These are the activations of a small neural network, seen along a few directions. Each row is one input.
Each table varies a few parts of the input and shows all the possible inputs, shuffled.
Descriptions start from the smaller parts, as in this example, which fits no table here: one of 3 separate values, together with either a single point or one of 11 places along a line or (one of 6 places along a line, together with one of 8 places around a ring).
Shared parts are said once, and a part with two or three values counts as separate values.
In the rows, zero is written as 128.

Other details of the inputs shift rows strongly along two fixed directions, in all tables alike. That doesn't count.

Rows:
R1: [ 67 115 124  50  85  91 129 177  61 120  87 113  98 131  68]
R2: [117 140  98 150 148 163 179 152 137 142 134 109 112 139 141]
R3: [ 67 143 117  27  93 113 121 196  51 104  82 101  98 128  65]
R4: [127 147 117 162 155 170 126 131 137 108 148 127 119 133 153]
R5: [120 139 121 149 132 166 157 153 126 162 136 119 108 126 119]
R6: [144 128 140 172 134 158 131 127 142 161 152 117 111 141 141]
R7: [148 163 133 153 146 192 130 148 129 147 149 101 108 135 145]
R8: [ 53 112 111  84 120 100 147 199 115 105 109  94 128 118  55]
R9: [121 100 111 147  97 107  88 107 156 115 153 162 130 139 107]
R10: [112 163 110  95 129 113 176 127 137 130 118  91 131 105 129]
R11: [127 106 126 123 107 109 108  82 160 102 123 164 165 154 116]
R12: [148 103 158 143 114  67  79  99 152 119 121 138 140  96 134]
R13: [167 153 143 160 145 133 147  90 149 157 140 134 118 105 171]
R14: [155 153 150 130 145 125 157 125 138 158 134  92 118 107 149]
R15: [143 120 145 112 142 160 176 169 113 146 115  89 141 120 118]
R16: [165 146 128 123 153 114 138  69  88 156 119 131 103 120 174]
R17: [130 123 108 139 100 123  58 106 154  92 152 167 133 139 113]
R18: [162 130 120 152 159 166 180 109 149 133 132 137 141 153 169]
R19: [117  90 140 120 128  96 115 115 146  91 120 153 160 141 107]
R20: [134 117 145  85 114 128 146 116  81 126 102 141 116 151 134]
R21: [116 145 137  62 112  93 156 135  74 132  95 107  96 110 133]
R22: [144 138 146 138 152 126 157 129 138 154 137  98 128  94 176]
R23: [142 142 123 105 134 154 190 158 113 143 119 108 144 140 110]
R24: [112 102 120 111 115  92  84  99  83 132 108 153 111 143 102]
R25: [129 122 119 116 121 109  52  86  87 113 114 167 114 147 118]
R26: [173 124 122 142 138 164 161  97 147 133 155 144 142 148 154]
R27: [146 126 141 125 135 154 158 130 130 145 123 136 141 135 119]
R28: [112 105 138 158 117 104  37 116 150  88 140 174 146 129 128]
R29: [104 141 126 119 136 162 120 185 118 130 131  97 127 114 123]
R30: [117 126 130 150 145 168 162 167 124 162 145  94 119 119 147]
R31: [154 127 128 101 154 150 159  99  73 151 109 130 120 149 140]
R32: [146  87 165 132 107  93  75  96 156 117 125 163 160 151 104]
R33: [123 113 140 137 132  62 104  91 158  96 128 145 140 108 139]
R34: [131 146 103 174 136 178 162 103 149 147 154 124 117 146 163]
R35: [142  71 163 147 115  93  68  92 160 112 131 175 171 140 136]
R36: [145 160 100 170 155 184 137 125 147 122 144 133 115 145 171]
R37: [142 143 131 154 139 178 116 157 123 134 137 105 117 118 141]
R38: [128 117 134 161 100 114  29  97 156 103 135 190 133 136 111]
R39: [155 112 149 159 158 154 153 114 139 134 144 141 151 135 170]
R40: [114 111 118 144  96  99  97 130 137 124 130 152 134 140  93]
R41: [104 174  92 114 131 183 153 156 125 120 131  97 120 133 122]
R42: [ 84 141 105  79  92 105  93 189 111  98 106 120 137 128  48]
R43: [115  78 144 183 113  87  55  96 160 109 148 183 145 134 136]
R44: [153 114 140 191 135 162 125 124 139 154 149 123 115 126 158]
R45: [ 87 141 118  47  96  49 142 181 112 116  89  93 142  94  51]
R46: [134 148 114 124 146 104 165 121 149 126 119 114 127 111 152]
R47: [148 149 115 116 131 115 161 114 143 133 144 112 124 104 144]
R48: [119 147 136 111 158 117 182 160 121 141 126  85 128  87 148]
Each input here is: one of 4 places along a line, together with either one of 2 separate values or one of 10 places around a ring.
Changing only the place on the line of 4 turns R47 into R17. The same change can be made to R33. Which row results?
Answer: R4
Changing only the place on the line of 4 turns R30 into R35. The same change can be made to R24. Which row results?
Answer: R31
Which other rows does R19 become when the place on the ring of 10 takes its other values? List them by row number.
Answer: R11, R15, R18, R23, R26, R27, R32, R35, R39
Which other rows does R25 become when the choice among 2 separate values takes its other values? List them by row number.
Answer: R3
Which other rows does R42 become when the place on the line of 4 takes its other values? List them by row number.
Answer: R23, R40, R45

Rows:
R49: [ 98  79 145  51  84  34  90 121 116  99  88 147 158 131  55]
R50: [ 83 174 105  93 143 177 192 243 101 145 127  43 103  97  89]
R51: [143  95 145 212 106  91  17  68 201 104 157 196 151 132 143]
R52: [178 123 132 208 147 198 135  86 166 144 172 155 133 162 182]
R53: [ 92  87 149  62  93  20  93 129 136  89  85 141 163 113  67]
R54: [ 92  90 144  63  97  17  82 131 134  93  94 135 162  99  68]
R55: [158  91 156 167 107  75  27  22 131 110 132 211 124 147 168]
R56: [189 139 136 174 169 166 205  75 133 168 149 130 120 135 212]
R57: [ 87  98 138  66  80  31  58 128 103 100  90 141 129 110  74]
R58: [164 128 135 206 152 178 137 104 179 131 163 143 141 141 183]
R59: [148  80 142 186  95 115  20  64 172  92 146 222 157 170 130]
R60: [194 131 146 160 149 163 153  63 118 152 138 159 125 151 197]
R61: [125 164 130  93 151 129 203 163 107 163 112  65 113  90 132]
R62: [ 82 189  72  77 141 187 207 214 103 128 121  60 107 121  90]
R63: [100 151 104 100 141 194 171 208  87 143 119  81 110 139  89]
R64: [129 182  96  79 150 146 210 138  91 141 114  85 102 116 142]
R65: [151 156 119 192 148 202 133 129 132 151 165 118  99 134 185]
R66: [ 71 102 122  93 104  81  87 185 152  90 117 116 161 107  51]
R67: [ 61 109 118  87  92 103  63 178 108  96 108 133 128 134  50]
R68: [177 162 141 165 160 154 169  96 122 165 147 113  96 109 204]
R69: [197 134 141 180 157 166 136  53 110 158 143 158 106 151 206]
R70: [ 96 151 100 104 150 191 227 217 116 150 128  64 126 125  98]
Changing only one part turns R58 into R53. The same change can be made to R65. Which row results?
Answer: R57
Describe the family of inputs behind these rows.
Answer: one of 2 separate values, together with either a single point or one of 10 places around a ring
Which other rows does R51 become when the choice among 2 separate values takes its other values? List them by row number.
Answer: R61

Rows:
R71: [152 106 125 165 120  75  94  34 143 112 132 186 128 146 166]
R72: [ 88  79 143  90 114 101  91 171 114 105  99 127 156 129  65]
R73: [ 81 115 126  72  95 100 108 168  71 121  97 129 107 139  65]
R74: [125 161 121 112 144 167 139 161 130 110 130 104 129 129 127]
R75: [174 138 162 140 158 141 176 103 137 152 134 110 142 117 189]
R76: [168 106 159 162 143 129 161  87 141 153 140 148 134 130 189]
R77: [161 122 147 154 149 146 196 106 133 156 140 132 128 140 175]
R78: [128 148 123  67 125 115 202 167 124 142 109  84 145 108 104]
R79: [121  62 148 151 113 102  63 112 141 110 130 182 155 149 112]
R80: [129 130 129 115 150 112 162 113  95 143 117 122 108 113 164]
R81: [168 124 132 161 100 113  49  60 132 123 139 189 120 149 155]
R82: [126 153 116 107 163 140 212 137  84 153 119  97  99 122 156]
R83: [147 149 135 115 167 191 184 175 113 150 132  78 132 127 128]
R84: [139 114 140 117  89  86  42  96 117 104 118 173 124 130 104]
R85: [119 131 137 163 103 102  55 132 140 133 128 146 111 115 110]
R86: [149 162 104 173 148 210 152 103 146 138 162 140 122 152 171]
R87: [115 119 141  72 115  39  84 106 117  97  97 134 136 106 102]
R88: [166 158 144 145 149 178 134 112  90 157 135 116  98 132 183]
R89: [ 98 120 145 119 108  65 120 170 168 127 113 107 149  88  79]
R90: [126 117 126 178 122  78  73  81 164 119 160 145 116 102 165]
R91: [100 100 129  74 105  95  97 176 129  95 106 126 164 119  42]
R92: [144 146 113 184 156 202 160 120 137 129 158 146 115 161 180]
R93: [ 85 121 114  55 103  52 112 119 104 112  95 130 134 112  71]
R94: [171 120 157 158 112 111  40  61 125 121 136 179 115 143 158]
R95: [107 149  91 122 130 176 156 152 137 119 132 116 121 153 111]
R96: [133 125 122 142 110 118  63 107 165  77 137 173 150 135 119]
R97: [ 97 124 114 158 136 165 136 191 150 138 164  84 126 111 111]
R98: [112 139 125 164 146 158 141 191 157 147 140  94 135 109 104]
R99: [136 175  94 130 144 192 167 155 136 125 142 110 127 136 146]
R100: [131 149 107 220 143 192 112 128 182 125 192 125 111 125 185]
R101: [169 118 151 173 160 170 118 106 141 136 148 137 148 141 172]
R102: [146 139 134 142 139 175 146 127  78 164 132 126  87 137 168]
R103: [114 149 107  92 118 158 156 154  82 152 112 101  91 143 100]
R104: [132 153 134  92 156 110 160 123  96 135 110  95 121 102 156]
R105: [161 104 129 166 120 128  80  88 165 117 147 176 160 152 135]
R106: [137 112 115 150 136 167 143 122 143 140 140 134 136 160 117]
R107: [127 128 127 217 118 123  43 107 204 101 157 176 140 127 142]
R108: [ 74 134 121  67 114 112 100 187 119  83 101 108 150 120  72]
R109: [158 168 120 109 160 135 186 116 107 140 125  99 111  99 164]
R110: [173 136 148 176 144 179 115  85  98 157 139 143  92 140 199]
R111: [135  96 136 121 104  82 126  87 161 124 120 152 147 141 111]
R112: [110 125 133 147 116  47  71 111 160 116 119 144 131  94 117]
R113: [ 75 147 111  73 136 164 164 215  97 111 102  77 125 118  90]
R114: [106 144 122  56 125 129 217 173 108 156 107  73 137 111  83]
R115: [146  95 169 106 105  49  82  90 158 104 114 155 163 119 114]
R116: [139 117 118 133 124  82 110  58 138 122 123 160 119 138 143]
R117: [157 134 128 143 142 153 216 115 135 156 134 112 130 140 160]
R118: [125 155 108 113 127 175 177 154  75 155 119 100  91 146 123]
R119: [ 97  99 155  62 113  75 147 164 113 120  87 102 150 105  86]
R120: [128  97 148 123 121  54  71  69 122 106 107 164 132 116 147]
R121: [ 77  99 121 105 101 101  77 155 129  85 113 156 142 137  86]
R122: [ 86 148  87 102 124 167 173 185 117 109 120 102 126 148  90]
R123: [111 133 130 140 129 126 167 168 157 146 154  76 124  91 132]
R124: [199 146 148 157 156 155 188  91 153 151 148 123 136 114 191]
R125: [ 88 121 120  69  81  94  80 139  87 122 101 139 118 134  56]
R126: [121  84 122 149 111 121 102 117 145 111 131 163 154 164  95]
R127: [139 119 122 146 135 169 137 119 135 145 145 138 144 149 118]
R128: [104 131 115 103 158 191 218 210  90 154 124  80 124 142  98]
R129: [102 141 108  54 114  62 135 139 106 112  96 112 133 105  91]
R130: [149 145 125 206 131 174 100 110 137 157 178 125  84 122 186]
Changing only one part turns R110 into R72. The same change can be made to R81. Which row results?
Answer: R105
Changing only one part turns R73 into R82. The same change can be made to R130. Which row results?
Answer: R90
Describe the family of inputs behind these rows.
Answer: one of 5 places around a ring, together with either one of 2 separate values or one of 10 places around a ring
A walk changes only the place on the ring of 5. It starts at R106 and steps to R95. List the rest of the walk in order.
Answer: R103, R116, R111
Which other rows does R97 become when the choice among 2 separate values takes its other values? List them by row number.
Answer: R98
Which other rows does R99 become when the place on the ring of 10 takes its other values? List them by row number.
Answer: R74, R86, R92, R95, R96, R108, R113, R121, R122
List by row number the other rows that have the place on the ring of 5 in common with R76.
Answer: R75, R77, R78, R89, R111, R114, R115, R117, R119, R123, R124
